Each row below holds a small network's activations on one input, seen along a few directions.
In each table, some parts of the input vary, and every possible input appears once, in random order.
A made-up example of a description, with smaller parts first: ring(5) and (point or line(9) or (values(2) and line(6))).
Shared parts are said once, and a part with two or three values counts as separate values.

Other details of the inputs vary at random and push rows far along two fixed directions, the same in every table; ignore that.

A family of inputs:
r1: [ -4  28 -50  16  46 -23  17 -68  39  30 -22  16 -55   3]
r2: [-47  23  37 -18  -8 -43  43 -48  51  41 -14  21   2  15]
r3: [ 17 -31 -10  19  11  38 -23  30 -17 -34  27 -11  22  -4]
r4: [-14  22 -14 -31  52 -18  28 -13  14  74 -17  29 -31  15]
r5: [-16   0 -21 -10   4  17  32  10   3   0  -7   4 -30 -11]
r6: [-39  -3  20  19 -23  36  -1  15  -6 -51  33  -7   6   1]
r7: [-50  29 -13 -11  55  -9  31 -52  21  19 -37  33 -29   9]
r8: [-17 -20  46 -12  -7 -15   2  33  28 -13  28 -63   9 -49]
r9: [  1  19 -17 -25  55 -43  18 -46  44  61 -21   5  14   5]
r10: [  0 -23   4  -9  -3 -37  29 -14  33 -12  -9   2   9 -12]
r11: [-12 -43 -24  24   8  19  26  55  22 -34  19 -58 -37 -49]
r12: [-11 -53 -29  30  14  21  27  48  28 -46  28 -59 -37 -50]
r13: [ 26 -20  13  25  31  -5  -4  21  17   1   5 -11  10 -16]
r14: [ 61  10 -36 -14 -33  11 -42   1 -31  19  18  48  65  42]
r15: [-12 -37  -3  14 -15  10   1  29   3 -40   2 -61 -65 -69]
r16: [ -7 -29 -14  28  -2  41 -11   9 -14 -56  19  -1   7 -11]
r17: [  0 -31  42  17  29 -11  -2  49  20 -26   8 -55 -15 -61]
r18: [-20  17 -20  21  50 -16  14 -65  25   5 -23  11 -43  -7]
r19: [-24  10   0  -1  66  -6  20 -26  16  28 -17   8  -9   0]
r20: [ 79  16 -17  21 -22  31 -46  12 -43   0  16  54  56  38]
r21: [-18  32  29 -12  55 -36  11 -28  16  54 -49  25 -11   1]
r22: [-48  48  32 -21  44 -29  30 -29   3  51   4  -3 -28  55]
r23: [ -2 -15  16   5  12  37 -26  21 -21 -37  16  -5  21  -9]
r24: [ -1  28  16   1  72 -38  18 -37  28  51 -31  25  -9   5]
r25: [ -8 -38  15  -7  16 -25  -4  37  26 -20  12 -62   5 -62]
r26: [ 15 -63 -11   7 -18 -29  27  48  44 -36  24 -55  -9 -50]
r27: [-28 -39   1  17  -8  12  -4  29  11 -40 -13 -65 -59 -62]
r28: [ 58   4 -38   9 -63   7 -18  -2 -13  -9  11  65  63  46]
r29: [-34  19 -32   8  59  -6  42 -50  30  28 -33  24 -25  26]
r30: [ 40   3  -4 -23 -71  10 -27 -11 -35 -11 -15  64  52  42]
r31: [-13  34 -26 -14  22 -20  21 -58  17  44 -34  21 -63  -3]
r32: [  7  26  11  -1 -73 -24 -16 -22 -35  -8  35  43  46  78]
r33: [ -2 -18  -9  34  -3  30 -26  -6 -16 -62  16 -12 -15 -28]
r34: [ 29  37   9 -23 -56   7 -34 -18 -51  22   3  26  58  46]
r35: [  4   0  56  18 -18  18 -24  23  -3 -24  31 -15  24   0]
r36: [-34  34  24 -37 -24 -51  54 -34  25  61 -37  11 -10  29]
r37: [-14 -19  12 -35 -32 -33  22   6  18  -1 -30  -4  -1 -22]
r38: [ 43  -7 -28  18 -49   7 -21 -15  -8 -23   8  63  71  44]
r39: [ 25  -2  -6 -43   3 -24   4   3  14  36  -8 -22   7  -9]
r40: [ 49 -29 -29   7 -11   2 -28  22   3 -18  30 -24  39 -15]
r41: [-52  45  36 -20  49 -13  22 -37  25  45 -13  16 -12  30]
r42: [-36 -41   1  -4  -7  22  18  61   7 -53   7 -58 -46 -67]
r43: [-14 -41  16  -5   3 -22  -6  50  12 -22  11 -66   9 -77]
r44: [ 52 -23  -8  28   1  12 -29  42  -4 -26  29  -8  21 -12]
r45: [ 32  -2 -44  13 -43  51 -27  -8 -54  -9  15  66  32  47]
r46: [  3  -7 -24  12  46   9   9   9  18  13  11  -9  -9   2]
r47: [-51  24  -8 -31  31  -2  28 -42  15  36 -53  26 -36  11]
r48: [-31  30   8  10 -24   7   3 -12  -8  -1  -3 -30 -52  -3]
r49: [-30 -53  18  -1 -24 -29  18  50  28 -40   3 -49  -1 -64]
r50: [ -8  13 -34  26  49 -14  20 -62  29  12 -26   7 -40   4]
r51: [ 28 -46  21   8   9  -8  10  73  16  -2  21 -58 -26 -58]
r52: [ 24 -18  36  -2 -18  24 -35  35 -22 -14  -9  -5  21 -14]
r53: [ -5  28   7  30 -37  46 -39 -64 -34 -24  13  39  20  47]
r54: [-62  52  15 -13  28 -21  41 -42  10  32  -9   1 -47  62]
r55: [  4  36  16  -7 -35  41 -23  -4 -65   4  13  36  37  52]
r56: [-45  31   6 -20  62 -17  17 -28   7  46 -43  23 -15   9]
r57: [ -2 -47 -22  26  -9   9   7  40  14 -25  22 -60 -63 -67]
r58: [-22 -21  -8  14 -12  38  -8  19 -23 -54   3   3   3 -17]
r59: [-39 -33  -3  28   8   0  -5  25   9 -52  -4 -57 -54 -66]
r60: [ 51  16 -56  40 -34  42 -43 -35 -40 -20  13  44  18  42]
r61: [ 29 -35 -10  -7 -60  -6   6  42  -4 -27   9   1  24  -8]
r62: [ 21 -27  10 -12 -32  12 -35  29 -24 -17  -3 -26  41 -28]
r63: [  6   3 -23   5  36   9  17  22   4  27   5  -3  -8  -5]
r64: [ 45  15 -17  -8 -22  45 -31   2 -56   0  12  54  41  43]
r65: [ 46  12 -16   1 -14  13 -40 -29 -22  -6   6  44  77  36]
r66: [-46  56  11   5  20 -26  20 -54   5  17  10 -22 -67  32]
r67: [ 52  19  -6 -30 -38  16 -45 -14 -39   7  -7  40  58  33]
r68: [  9  -4  30  -4 -36 -14 -20  20 -24 -14  50 -43  22  21]
r69: [ 36 -44 -18   0 -60  -8   2  46   1 -21  20   5  24  -4]
r70: [ 68  18 -39  -3 -30  14 -40  -9 -24  12  16  40  70  39]
r71: [ 51 -14  15   3 -23  15 -25  48 -22 -13  15  -5  15  -8]
r72: [-29   3  18 -20  25  15   3  13  -4  18 -25  -8 -12 -11]
r73: [  4  20  27 -22  31 -27  11  -8   8  57 -42  11 -27  -4]
r74: [-21  13  10 -34  35  -2  19 -13  -2  50 -35   6 -30  -3]
r75: [-30  13   3 -19  10 -54  30 -25  37  16 -28  30   8  -3]
r76: [-21  47  48  -6  35 -52  22 -26   2  51  -2  -8 -30  45]
r77: [ 30  37  35  -1 -46  25 -38  -4 -58  13   5  39  39  46]
r78: [-26   5  14  10 -45  35   5  31 -25 -39  14 -20  -7  12]
Description of these inputs: line(6) and (values(3) or ring(10)).
Changing only the line(6) part turns r11 into r28. The same change can be made to r42. Which row results? -> r30
A walk changes only the ring(10) part. It starts at r13 and steps to r44. List the rest of the walk in order. -> r20, r51, r71, r73, r52, r21, r17, r24
List by row number the other rows that have the line(6) part in common with r9. -> r8, r14, r25, r34, r39, r40, r43, r62, r65, r67, r68, r70
A walk changes only the ring(10) part. It starts at r4 and steps to r64. List the rest of the walk in order. -> r74, r72, r56, r23, r19, r3, r46, r63
List by row number the other rows that have the line(6) part in common with r27. -> r1, r15, r18, r31, r33, r48, r50, r53, r57, r59, r60, r66

A family of inputs:
r79: [  2  12   7   9  -9  21 -15  -7 -21 -16  18   8  19  27]
r80: [ 21 -21 -21  14  -1   2  -9   9   7 -19   6   5   8 -19]
r81: [ -5   9   1   5 -47  23  -9   0 -27 -21  -1  20   6  18]
r82: [-10 -20  30  19 -42  39 -26  35 -38 -60  34 -13  22  -5]
r83: [-15  23 -18 -10   1 -15   1 -48  12  20 -22  30  -4  17]
r84: [  6   7 -10   3 -14   8   3 -14  -2   2   2   9  -1  25]
r85: [  5 -10 -18  -3  39  -8   3   0  21  17 -19  10  -7 -21]
r86: [-21 -14   5 -12  39 -19  39  29  33  18 -13 -58 -60 -57]
r87: [ 13  37  25 -58   5 -64  25 -24  26  86 -33  30  30  34]
r88: [-28 -11  22   9  34 -17  20  26  26  -1   4 -60 -36 -37]
r89: [ 13  10 -29   4   5  -7   5 -31   1   6  -5  37  16  23]
r90: [ 10 -28   2  19 -21  10 -10  26  -2 -29  22 -30 -13 -22]
r91: [ 10   6   4   1  12  27 -28  -1 -37  -4   6  12  20  16]
Describe the family of inputs behind these rows. -> point or (values(3) and line(4))
Change only the values(3) part in r90. List by row number the other rows that result. -> r80, r88
Change only the line(4) part in r86. List by row number the other rows that result. -> r81, r84, r90

A family of inputs:
r92: [ -2   3  20   1  -2  -5  -4   8  -3  -2   9 -13   3   2]
r93: [-36 -11  26  -8  41 -35  34  22  42  17  -2 -65 -45 -46]
r94: [  9 -22  23  14 -39  18 -22  37 -24 -45  36 -20  33  -1]
r95: [ 18  25   2 -11 -44  20 -25 -23 -42   2   1  56  47  59]
r96: [ 10 -17  -1   3 -27   6  -7  12  -7 -21   5   3  19  -5]
r97: [ 13 -15  -7  13   8  -3  -3   9  10 -10  15  -8   9  -7]
r98: [ 25 -43   7  20 -31  38 -27  68 -28 -53  42 -42  14 -30]
r99: [ 16  38 -32  -7  34  -5  -2 -59   2  46 -33  70  16  43]
r100: [  6  48  -2  -5  32  -8  -6 -51  -6  44 -15  53  21  53]
r101: [-59 -10  33 -25  49 -51  57  16  59  32 -24 -62 -62 -54]
r102: [-43 -29  22  -9  24 -53  53  27  63   7  -2 -69 -44 -56]
r103: [  4  47  -5 -24   6  -2  -3 -46 -16  47 -26  53  10  50]
r104: [-25   4 -33  33   4  30  -1 -34 -10 -34   1  14 -32   9]
r105: [ 27 -19   1  15 -27  40 -40  30 -40 -39  21  -1  31  -6]
r106: [-24 -26  -2 -11  42 -36  47  28  55  19 -11 -61 -57 -56]
r107: [-43 -22  29 -12  46 -36  45  36  47  17 -13 -77 -68 -68]
r108: [ 30 -40   6  26 -50  23 -29  47 -21 -60  42 -26  31 -18]
r109: [  8  43 -28  39 -30  75 -54 -61 -71 -37   8  85  29  75]
r110: [ 35   2 -20   0 -39  21 -25  -5 -30 -11   7  33  34  25]
r111: [  7  44 -14 -10  40   1  -7 -51  -8  48 -28  61  12  43]
r112: [-11  47 -22 -27  50 -34  23 -69  28  71 -53  51 -15  27]
r113: [ 30 -49  -2  21 -43  31 -28  54 -21 -61  30 -29  19 -37]
r114: [ 24 -47   1  11 -50  20 -13  61 -14 -54  32 -42   8 -35]
r115: [-35  32  14 -33  39 -41  43 -25  33  64 -37  -6 -48   2]
r116: [ -4  48 -16 -18  30 -34  11 -71  21  60 -32  54   4  42]
r117: [ 21 -32   1   5 -61  18 -14  40 -20 -47  27 -12  29  -8]
Describe the family of inputs behind these rows. -> values(2) and (point or (values(3) and line(4)))
Changing only the values(2) part turns r98 into r106. The same change can be made to r93. Which row results? -> r116
Change only the values(2) part in r95. List by row number the other rows that result. -> r117
Change only the values(3) part in r95. List by row number the other rows that result. -> r94, r101
Change only the values(3) part in r100. List by row number the other rows that result. -> r98, r111

A family of inputs:
r118: [  6  54 -17 -28  25 -38  19 -65  16  75 -43  62  -1  48]
r119: [-14  24   6   7   0   3  -4 -32  -9   2  -1  29  12  33]
r120: [ 21  23  -2  -7 -40  24 -26 -12 -41  -2   4  44  38  48]
r121: [ -5 -59  10  24 -37  22  -3  66  -4 -75  40 -60  -1 -48]
r122: [-34  -3   1   6  55 -29  36  -3  44  17  -4 -46 -53 -33]
r123: [-18 -15  13 -25  36 -54  36  14  51  32 -22 -44 -27 -52]
r124: [ -9  38  19 -16  -4  -4  -6 -29 -15  28  -5  26  10  40]
r125: [ -3  11 -16   9  10  18  -7 -21  -9  -1 -16  21 -14   2]
r126: [ 18  13 -25   8 -15  45 -33 -24 -41 -11  -3  57  25  35]
r127: [-22  54 -10 -14  20 -26  16 -82  13  50 -40  64  -3  53]
r128: [  1 -58  30  12 -50  21 -12  83 -16 -67  43 -77  -5 -57]
r129: [-22  -4  19 -12  42 -43  40  17  47  33  -9 -46 -42 -31]
r130: [-44   0   6   2  57 -14  30  -1  31  17 -19 -36 -60 -34]
r131: [ 30 -59  11   7 -37  16 -18  77 -10 -49  34 -48  29 -49]
r132: [ 28   4 -30  14 -20  32 -28 -16 -29 -17  11  38  28  32]
r133: [ 41  12 -16  -2 -34  18 -23  -6 -32   0   6  43  43  39]
r134: [-34 -11  -5  -1  46 -33  43   1  55  18 -14 -49 -63 -48]
r135: [ 60 -23   6  18 -53  43 -61  34 -51 -50  39  24  83  20]
Changing only one part turns r118 into r129. The same change can be made to r123. Which row results? -> r135
Describe the family of inputs behind these rows. -> values(3) and line(6)
Change only the values(3) part in r128. List by row number the other rows that result. -> r120, r124
Change only the values(3) part in r132. List by row number the other rows that result. -> r122, r134
